A small network was shown many inputs. Here are its activations along a few directions, one row for each input.
Each table varies a few parts of the input and shows all the possible inputs, shuffled.
Descriptions start from the smaller parts, as in this example, which fits no table here: ring(5) and (point or ring(9) or (values(2) and line(6))).
Shared parts are said once, and a part with two or three values counts as separate values.

Other details of the inputs shift rows strongly along two fixed directions, in all tables alike. That doesn't count.

Table:
R1: 83 -38 8 -5 -40 0 -54 13 8 38 50
R2: -33 11 2 -52 29 -3 -8 -27 41 34 36
R3: -30 35 16 14 -2 0 40 -20 -9 0 -30
R4: 61 -37 -8 5 -27 8 -32 28 -7 -4 6
R5: -7 49 20 24 -9 -10 32 -5 -39 -20 -43
R6: -38 -24 0 -61 42 8 -9 0 51 16 30
R7: -32 -5 -8 -10 34 -7 -3 10 31 -8 3
R8: -10 25 -4 17 3 2 30 8 -37 -38 -58
R9: 0 45 14 24 -15 -14 26 -7 -30 -23 -37
R10: 80 -50 -31 12 -34 23 -32 8 5 24 19
R11: -39 -24 -13 -42 48 6 -26 4 57 25 43
R12: -41 15 11 -8 20 -16 -8 -4 21 18 14
R13: -44 -11 -19 -69 51 14 -10 -18 59 21 36
R14: -36 35 19 22 10 -27 16 2 -2 -15 -22
R15: -31 15 7 -5 9 6 16 17 -8 -31 -29
R16: -43 -38 -14 -29 37 2 7 -36 15 -24 53
R17: -29 15 6 -19 12 0 16 -32 41 22 15
R18: 87 -62 -2 -31 -35 11 -83 10 27 70 86
R19: -18 22 -10 29 -8 16 34 0 -26 -31 -56
R20: -33 33 33 0 1 -14 24 1 -16 -14 -27
R21: 61 -15 -8 62 -33 3 -17 44 -53 -19 -33
R22: -21 25 -8 3 13 -3 29 1 -12 -38 -45
R23: 90 -16 7 63 -54 -8 -38 33 -50 17 1
R24: -15 17 -7 29 -5 11 41 1 -29 -29 -62
R25: 64 -33 -10 52 -59 -15 0 -3 -72 -23 29
R26: -30 9 2 -23 9 7 7 -29 34 33 19
Each input here is: values(2) and (point or (values(3) and line(4))).
Changing only the values(2) part turns R1 into R4. The same change can be made to R18. Which row results? -> R15
Change only the values(3) part in R24. List by row number the other rows that result. -> R10, R19
Change only the values(2) part in R25. List by row number the other rows that result. -> R16

Table:
R27: 5 -3 -4 -10 0 2 -3 -10 -4 3 16
R28: 0 -8 2 0 2 0 -2 -5 -2 9 17
R29: 11 -9 -11 -12 6 12 -6 -1 12 0 -5
R30: 4 -7 -13 0 7 3 -7 10 13 3 4
R31: 11 -7 1 -17 3 -5 -6 3 6 -5 6
R32: 9 -4 3 -11 -3 -8 0 -12 1 -1 17
R33: 3 -5 2 2 -2 -15 -6 -5 6 2 19
R34: 11 -7 -13 -14 5 8 -1 4 8 0 1
R35: 2 -7 -9 8 2 2 -6 -8 12 6 8
R36: 0 -5 -6 -2 7 0 -15 10 5 2 8
R37: 4 -8 -11 2 7 7 -11 5 17 3 -2
R38: 4 -11 -3 5 2 6 0 -9 9 9 7
R39: 0 -8 4 -11 -2 7 -11 7 4 0 7
R40: 2 -9 7 -7 -10 -7 -1 -8 4 2 17
R41: -1 -3 -5 3 1 -5 -9 -4 1 6 18
R42: 6 -13 -4 0 8 10 -5 5 14 6 -3
R43: 6 -6 -8 -10 2 1 -2 -11 -3 7 9
R44: -1 -11 -4 -5 -5 2 -3 -7 0 10 10
R45: 3 -11 -8 -9 -2 10 -2 8 11 3 2
R46: 1 -11 -2 1 4 -1 -1 -6 -1 13 11
R47: 45 20 10 32 -34 -6 -17 15 -17 21 -12
R48: -1 -6 -9 4 3 -5 -8 -5 2 10 12
R49: 0 -13 -6 -11 1 7 -9 7 4 6 -1
R50: 2 -13 -4 -4 10 3 -8 8 4 10 1
R51: 1 -6 7 0 1 0 -4 -6 -1 7 19
R52: -82 42 12 1 23 -4 55 -22 2 -36 -47
R53: 76 54 28 112 -83 -9 23 39 -110 -35 -99
R54: 4 -9 -4 3 2 2 5 -5 5 10 14
R55: 5 -11 7 -6 4 -7 -6 8 7 2 8
R56: 1 -4 -1 -2 6 0 -16 9 6 0 10
R57: 4 -7 1 -3 4 -11 -12 9 10 -1 9
R58: 1 -8 -11 -1 9 -1 -14 9 6 7 2
R59: 7 -5 -6 -16 6 6 -9 4 1 -1 5
R60: 9 -5 -10 -8 -1 4 5 -11 3 4 12
R61: 3 -13 -7 -7 -1 14 -6 4 15 3 -4
R62: -104 68 14 -3 43 -14 72 -9 -19 -61 -83
R63: 5 -11 -6 -2 7 6 -1 9 10 6 4
R64: 2 -8 6 -5 7 4 -10 8 3 4 9
R65: 2 -9 -6 -4 -7 5 4 -7 6 6 12
R66: 86 34 20 85 -87 -1 1 34 -86 -15 -69
R67: -89 47 17 -3 24 -11 54 -18 -9 -38 -39
R68: 6 -1 1 -10 -1 2 -4 -12 -3 1 17
R69: 2 -10 1 -5 8 4 -9 9 2 5 7
R70: 9 -6 -9 -6 0 8 0 -15 7 3 6
R71: 2 -5 -11 6 1 -2 -1 -4 8 7 15
R72: 0 -10 -1 -11 -1 7 -10 8 3 2 6
R73: 3 -11 5 -12 -4 -3 -7 7 8 -1 7
R74: -88 79 30 -20 34 -17 54 -22 11 -16 -53
R75: 0 -2 0 3 0 -5 -10 -5 2 4 20
R76: 7 -4 0 -16 5 6 -11 3 1 -3 7
R77: 4 -9 9 -1 -1 -11 0 -6 3 6 18
R78: -1 -6 5 -6 -8 3 -5 -7 0 4 17
What do these inputs look like to the network? -> line(4) and (point or (values(2) and line(6)))
Changing only the line(4) part turns R32 into R40. The same change can be made to R34. Which row results? -> R45
Changing only the line(4) part turns R39 into R64. The same change can be made to R78. Which row results? -> R51
Change only the values(2) part in R43. List by row number the other rows that result. -> R62
Change only the line(6) part in R58. List by row number the other rows that result. -> R30, R36, R37, R56, R57
Change only the line(4) part in R73. List by row number the other rows that result. -> R31, R55, R57
